A small network was shown many inputs. Here are its activations along a few directions, one row for each input.
Each table varies a few parts of the input and shows all the possible inputs, shuffled.
Descriptions start from the smaller parts, as in this example, which fits no table here: values(2) and (point or ring(9) or (ring(5) and line(6))).
Shared parts are said once, and a part with two or three values counts as separate values.
(in the rows, 128 means zero)

Other details of the inputs vary at random and push rows far along two fixed directions, the same in every table; ignore that.

A family of inputs:
x1: [ 75  91 111 144  98 143 110 126 107 163 121 130  86]
x2: [117 131 143 133  94 158  62 157  94 153  72  87  89]
x3: [132 142  91  96 162 133 187 109 162 122 135 169 179]
x4: [137 159 136 110 134 178 177 139 115 127  87 147 124]
x5: [115  78 159 175 180 106 143 133 140  54 236 118 153]
x6: [118  70 171 182 162  80 105 139  73  79 161 108  86]
x7: [ 83  99 157 142 110 168 109 152  91 144 119 117  87]
x8: [160 191  81  86 122 127 129 126 168 145  86 141 186]
x9: [151 157  80  92 115 118 125 126 156 128 116 132 154]
x10: [145 171  98  77  99 144 158 122 180 155  97 168 182]
x11: [145 156 105  97 116  92 140 123 129 152  73 155 131]
x12: [136 113  97 126 115  99 117 125 112 140 165 118 117]
x13: [ 92 112  97 148  84 165 131 120  89 175  66 135  53]
x14: [177 176 175 111 152 129 157 111 173 102 137 163 166]
x15: [155 188  98  92 137 117 138 123 165 169  88 134 195]
x16: [137  76 148 165 167  94 115 138  91  76 237  93 119]
x17: [161 170 130  86 124 148 122 151 138 106 112 120 159]
x18: [148 124 150 150 194 101 130 132 132  96 175  98 186]
x19: [100 118 176 145  69 152  89 139 113 149  99 101  65]
x20: [ 87 106 130 142  47 138  84 115 119 190  78 110  52]
x21: [119 102 146 141 199 136 173 129 129  73 187 138 156]
x22: [125  87 138 176 135  89 116  82 140 119 169 136  93]
Description of these inputs: values(2) and (point or line(4) or line(6)).
Q: The inputs of x13 and x4 match in every part but the values(2) part. If x8 is changed in the same way as x13 into x4, which row does it become?
A: x2
Q: Which other rows does x16 become when the values(2) part takes its other values? List them by row number.
A: x12

A family of inputs:
x23: [172 158 101 113 126  70 110 113 207  99 178 126 225]
x24: [187 207 118  65  73  99  88 120 146 200   8 121 133]
x25: [133 138 102 119 163 118 178  99 192 125 175 162 209]
x26: [123 138 184  99  59 184 116 155  98 164  70 133  62]
x27: [101  72 191 189 181 124 148 120 120  80 197 125 127]
x28: [120 178 110  73 128 172 156 159 121 173  57 134 172]
x29: [196 173 110 100 189 100 107 161 132  89 166  96 234]
x30: [ 88  57 102 190 160 106 121  92 145  92 216 123 117]
x31: [113  67 115 153 175 103 134 151  82  74 218 101 117]
x32: [161 181 106  64  85 126 156 122 133 170  61 176 125]
x33: [148 145 111 126 185  88 192  99 164 116 144 178 194]
x34: [117 143 180 120  66 197 117 147 106 159  53 123  61]
x35: [135 104 107 167 161  83 158  96 127  90 169 147 118]
x36: [105  71 182 189 180 131 137 118 120  56 196 123 110]
x37: [ 73  71 115 171 109 154  86 162  48 139 118  71  39]
x38: [156 148  97 122 184  94 183  94 166  92 139 179 181]
x39: [128 182  95  67 124 183 144 158 121 154  46 134 157]
x40: [142 177  96  58  62 156 144 121 160 177  95 161 143]
x41: [ 69  64 109 183  71 141  80 111 103 159 142  98  34]
x42: [ 92  86 229 191  77 133   8 163  71 150 112  50   4]
Q: Describe the family of inputs behind these rows.
A: values(4) and (point or line(4))
Q: The inputs of x36 and x30 match in every part but the values(4) part. If x26 is changed in the same way as x36 into x30, which row does it become?
A: x40
Q: Which other rows does x42 become when the values(4) part takes its other values? List them by row number.
A: x23, x24, x29
